These are the activations of a small neural network, seen along a few directions. Each row is one input.
In each table, some parts of the input vary, and every possible input appears once, in random order.
A made-up example of a description, with smaller parts first: one of 6 places along a line, together with either a single point or one of 11 places along a line or (one of 2 separate values, together with one of 8 places around a ring).
Shared parts are said once, and a part with two or three values counts as separate values.

Other details of the inputs shift rows strongly along two fixed directions, in all tables alike. That doesn't count.

A family of inputs:
R1: [-156, -49, -54, 116, -153, -265, -365, -605, 233, -27, 398, -98, 2]
R2: [115, -139, 68, -267, 247, -303, 157, 104, 291, 109, 740, -254, -221]
R3: [130, -3, -101, -69, -13, 66, 343, 313, -126, 206, -110, 104, -34]
R4: [-42, -125, 164, 119, 193, -231, -593, -449, 304, -287, 363, -52, -181]
R5: [-59, -134, -108, -25, -132, -276, 33, -221, 207, 261, 598, -166, -93]
R6: [21, -26, -125, -127, -134, -60, 348, 129, -25, 246, 189, -110, 44]
R7: [107, 30, 98, -186, 222, -5, 143, 261, 33, -93, 109, -88, -59]
R8: [-43, -126, -125, -65, -154, -346, -12, -403, 352, 138, 733, -256, 23]
R9: [-198, 269, 36, 119, -129, 219, -203, -191, -274, -198, -617, 199, 158]
R10: [184, 124, 75, -339, 245, 195, 546, 649, -168, -24, -192, -65, 44]
R11: [-90, 13, 211, 222, 171, -22, -739, -420, 113, -461, -146, 115, -108]
R12: [158, -331, -167, -15, -63, -404, 99, -169, 413, 304, 901, -184, -141]
R13: [172, -40, -136, -76, -57, 89, 398, 330, -71, 159, -88, 64, 61]
R14: [-120, -187, 2, 418, -189, -42, -625, -555, 174, -136, -30, 53, 67]
R15: [-99, -49, 21, 338, -150, 152, -371, -237, -71, -107, -393, 130, 121]
R16: [5, -115, -127, -59, -161, -183, 190, -67, 145, 218, 456, -173, 27]
R17: [-105, 55, -29, 99, -160, 52, -98, -139, -100, 14, -173, 75, 47]
R18: [-67, 4, -16, 142, -86, 165, -16, 72, -164, 101, -340, 85, 51]
R19: [-86, 71, -80, -131, -84, -110, 181, -75, 24, 175, 250, -111, 23]
R20: [32, 12, -57, 13, -83, 220, 296, 330, -240, 171, -394, 44, 132]
R21: [-18, 232, 208, 89, 164, 368, -286, 124, -264, -485, -816, 238, 88]
R22: [-153, 324, 18, 85, -135, 340, -38, -4, -372, -227, -814, 215, 255]
R23: [139, 172, 86, -397, 311, 181, 622, 757, -243, 68, -203, -26, -55]
R24: [117, -35, -126, -93, 2, -6, 371, 292, -69, 270, 63, 59, -84]
R25: [29, 99, 164, -22, 213, 129, -122, 112, -70, -284, -264, 64, -16]
R26: [-136, -65, 39, 338, -135, 85, -459, -323, -31, -66, -284, 127, 29]
R27: [155, -36, 56, -361, 258, -151, 388, 385, 126, 132, 474, -211, -163]
R28: [-130, -15, 208, 222, 185, -104, -780, -482, 181, -396, 33, 90, -189]
R29: [70, 60, -141, -200, -144, 123, 579, 399, -161, 217, -105, -70, 162]
R30: [64, 9, -64, 112, -48, 124, 15, 81, -145, 4, -340, 202, 11]
Description of these inputs: one of 5 places along a line, together with either one of 2 separate values or one of 4 places along a line.
Question: List by row number the other rows that have the place on the line of 5 in common with R14.
Answer: R8, R10, R13, R21, R29
Question: List by row number the other rows that have the place on the line of 5 in common with R26.
Answer: R2, R3, R9, R17, R27

A family of inputs:
R31: [-36, 1, 72, 115, 54, 52, -224, -59, -43, -115, -168, 99, -63]
R32: [-46, -19, -99, -92, -160, -113, 202, -56, 62, 168, 295, -161, 70]
R33: [204, -9, -74, -405, 140, 8, 821, 724, -78, 393, 251, -171, -52]
R34: [-6, 155, 139, -31, 170, 153, -104, 130, -146, -265, -349, 124, -43]
R35: [-131, -90, 19, 465, -158, 32, -722, -590, 79, -247, -269, 210, 37]
R36: [116, -165, 33, -239, 201, -359, 101, -34, 373, 71, 842, -303, -155]
R37: [-284, -14, 48, 441, -232, -95, -884, -887, 169, -307, -44, 97, 60]
R38: [111, -43, -3, -178, 116, -25, 327, 290, 10, 143, 158, -122, -9]
R39: [79, -124, -5, -124, 75, -122, 191, 152, 125, 137, 368, -165, -72]
R40: [103, -166, 32, -228, 185, -375, 53, -59, 363, 87, 852, -261, -228]
R41: [9, -313, -104, 179, -139, -367, -313, -472, 378, 164, 688, -100, -151]
R42: [-2, 274, 182, -48, 167, 362, -31, 301, -339, -371, -795, 199, 83]
R43: [-154, -33, 207, 332, 92, -110, -957, -687, 250, -507, 34, 83, -105]
R44: [-30, -151, 100, 66, 140, -341, -505, -470, 409, -159, 657, -113, -224]
R45: [98, -274, -32, -138, 64, -378, 77, -91, 386, 224, 879, -308, -162]
R46: [208, 3, -13, -476, 236, -79, 701, 591, 64, 207, 418, -256, -48]
R47: [153, 111, 30, -375, 239, 67, 558, 570, -100, 90, 30, -75, -46]
R48: [-145, -157, 29, 521, -164, -88, -890, -790, 191, -269, -67, 164, -2]
R49: [-33, 99, -78, -137, -144, 64, 324, 138, -135, 128, -85, -67, 138]
R50: [129, 36, 51, -315, 200, -12, 405, 424, 3, 27, 190, -152, -43]
R51: [108, 76, 7, -205, 109, 148, 430, 501, -206, 127, -215, 13, -12]
R52: [94, -29, -109, -23, -56, 56, 301, 234, -105, 206, -87, 49, 37]
R53: [17, 27, -43, 126, -110, 209, 51, 132, -172, 10, -412, 141, 109]
R54: [19, -233, 11, 30, 46, -295, -202, -255, 359, 78, 667, -197, -136]
R55: [-26, 83, 1, 214, -128, 300, -138, 40, -272, -140, -707, 250, 134]
R56: [38, 88, -64, 64, -86, 271, 217, 313, -286, 77, -543, 198, 93]
R57: [65, 20, -170, -348, -100, -100, 695, 344, -36, 408, 360, -207, 47]
R58: [-135, -189, -80, 128, -178, -386, -364, -671, 410, 75, 732, -205, -26]
R59: [-150, 250, -6, 118, -138, 260, -87, -76, -319, -137, -677, 209, 176]
R60: [-56, 86, -12, 273, -108, 277, -216, -41, -248, -123, -704, 308, 95]
R61: [8, 24, -56, 132, -108, 181, 40, 125, -200, 25, -412, 183, 50]
R62: [8, 169, 140, -42, 199, 144, -97, 109, -140, -261, -357, 126, -24]
R63: [95, -39, -23, -162, 113, -31, 303, 279, 13, 176, 161, -69, -67]
R64: [-129, 299, -15, 58, -144, 357, 90, 142, -408, -87, -797, 224, 201]
R65: [-81, 61, 116, 213, 50, 179, -398, -149, -97, -271, -478, 174, 41]
R66: [13, -273, -94, 165, -138, -260, -220, -349, 306, 122, 537, -104, -73]
R67: [-62, 101, -93, -76, -123, 44, 236, 52, -109, 140, -85, -8, 97]
R68: [-66, 232, -38, -59, -118, 258, 267, 187, -321, -3, -541, 81, 229]
R69: [-202, 158, 7, 224, -188, 155, -338, -311, -186, -189, -488, 190, 110]
R70: [103, -33, -12, -165, 123, -44, 300, 269, -2, 167, 164, -75, -63]
Question: Changing only one part turns R37 into R64. The same change can be made to R65. Which row results?
Answer: R63
Question: Changing only one part turns R35 into R60. The same change can be made to R49. Which row results?
Answer: R57
Question: What is each input in this table made of?
Answer: one of 2 separate values, together with one of 4 places along a line, together with one of 5 places around a ring
Question: Which other rows does R45 become when the choice among 2 separate values takes its other values? List them by row number.
Answer: R51
Question: A walk changes only the place on the line of 4. It starts at R68 and steps to R48. List the rest of the walk in order.
Answer: R38, R36

A family of inputs:
R71: [25, -13, 142, -177, 212, -122, 13, 104, 53, -24, 229, -105, -165]
R72: [-118, -68, -39, 107, -159, -94, -166, -342, 133, -14, 164, -133, 121]
R73: [142, -195, -125, -259, 2, -157, 640, 415, 151, 517, 617, -274, -68]
R74: [-26, 129, 160, 148, 173, 29, -472, -238, 30, -428, -201, 142, -68]
R75: [102, -65, -162, -248, -77, -229, 447, 103, 146, 326, 606, -191, 17]
R76: [-36, -72, -11, 316, -80, -31, -499, -376, 65, -185, -130, 242, -45]
R77: [21, 260, 151, -184, 236, 261, 164, 379, -274, -213, -589, 184, -19]
R78: [111, -86, -156, -171, 12, -188, 368, 119, 87, 335, 456, -108, -125]
R79: [57, 169, 142, -96, 236, 309, 129, 412, -258, -229, -555, 61, 103]
R80: [259, 77, -20, -551, 253, -52, 836, 764, 1, 213, 314, -191, -80]
R81: [106, 99, -25, 47, -41, 392, 248, 432, -366, -88, -781, 251, 136]
R82: [115, -68, -85, -153, -47, 12, 476, 341, -24, 269, 85, -147, 124]
R83: [41, 230, -35, 22, -39, 373, 219, 353, -402, -77, -810, 303, 142]
R84: [-86, 256, -21, 8, -77, 261, 80, 86, -342, -56, -626, 220, 117]
R85: [23, -189, -28, 206, -41, -38, -185, -115, 95, 10, 8, 33, 18]
R86: [-8, -227, 132, -53, 183, -336, -315, -262, 405, -17, 748, -243, -210]
R87: [136, -182, -114, -103, -14, -106, 355, 197, 116, 300, 360, -179, 26]
R88: [91, -36, -95, -193, -70, 12, 514, 307, -29, 287, 149, -200, 142]
R89: [-194, -65, 50, 410, -111, -48, -769, -597, 59, -193, -160, 188, -100]
R90: [-237, 164, 29, 323, -198, 89, -584, -554, -83, -365, -431, 243, 141]
R91: [80, -265, -98, 12, -126, -330, -48, -293, 370, 144, 715, -220, -36]
R92: [21, 285, -24, 13, -74, 372, 190, 316, -415, -102, -842, 280, 188]
R93: [-83, -263, -27, 182, -114, -333, -382, -494, 414, 148, 692, -192, -116]
R94: [-183, 46, 34, 383, -111, -11, -754, -665, 45, -261, -243, 236, -40]
R95: [-8, 111, -16, 84, -18, 283, 99, 314, -360, 10, -640, 238, 8]
R96: [-30, 170, -79, -261, -86, 228, 686, 559, -273, 259, -243, -95, 166]
R97: [74, -181, -124, -11, -1, -233, 50, -108, 218, 227, 497, -30, -185]
R98: [-25, -253, 144, 62, 185, -394, -493, -472, 476, -71, 864, -243, -222]
R99: [130, -26, -124, -254, -99, 0, 579, 323, -27, 240, 198, -152, 121]
R100: [-219, -17, 63, 419, -143, -51, -813, -665, 48, -229, -192, 162, -58]
R101: [15, -72, 97, -82, 225, -279, -189, -230, 285, -90, 536, -100, -208]
R102: [69, -3, -141, -273, -130, -45, 583, 265, -3, 217, 257, -203, 137]
R103: [-144, 309, -35, -3, -97, 268, 89, 50, -361, -98, -675, 201, 151]
R104: [-90, -39, 183, 232, 151, -20, -742, -419, 159, -425, -118, 45, -50]
R105: [12, 235, 188, -120, 236, 259, 134, 392, -341, -190, -558, 117, -7]
R106: [-126, -60, 81, 429, -74, 138, -611, -323, -48, -209, -413, 247, -16]
R107: [7, 84, 20, 196, -89, 302, -138, 15, -245, -211, -701, 251, 133]
R108: [39, -239, 64, -11, 122, -361, -422, -399, 501, -178, 793, -211, -201]
R109: [306, -5, -42, -538, 254, -39, 897, 780, 47, 229, 497, -299, -43]
R110: [-133, -125, -93, -48, -142, -353, -50, -353, 246, 217, 695, -248, -80]
R111: [-48, 113, -39, -82, -88, 96, 239, 174, -197, 152, -172, -2, 48]
R112: [-184, 77, 77, 273, -135, 164, -402, -292, -103, -148, -399, 124, 106]
Question: What is each input in this table made of?
Answer: one of 6 places around a ring, together with either one of 2 separate values or one of 5 places along a line
Question: Changing only the place on the ring of 6 turns R86 into R71. The same change can be made to R106. Which row results?
Answer: R95
Question: List by row number the other rows that have the place on the ring of 6 in common with R72.
Answer: R79, R82, R85, R87, R88, R104
Question: List by row number the other rows that have the place on the ring of 6 in common with R75.
Answer: R74, R76, R80, R83, R90, R92
Question: Which other rows does R71 become when the choice among 2 separate values takes its other values? List them by row number.
Answer: R105
Question: Which other rows does R99 become when the place on the line of 5 takes its other values? List them by row number.
Answer: R81, R91, R102, R107
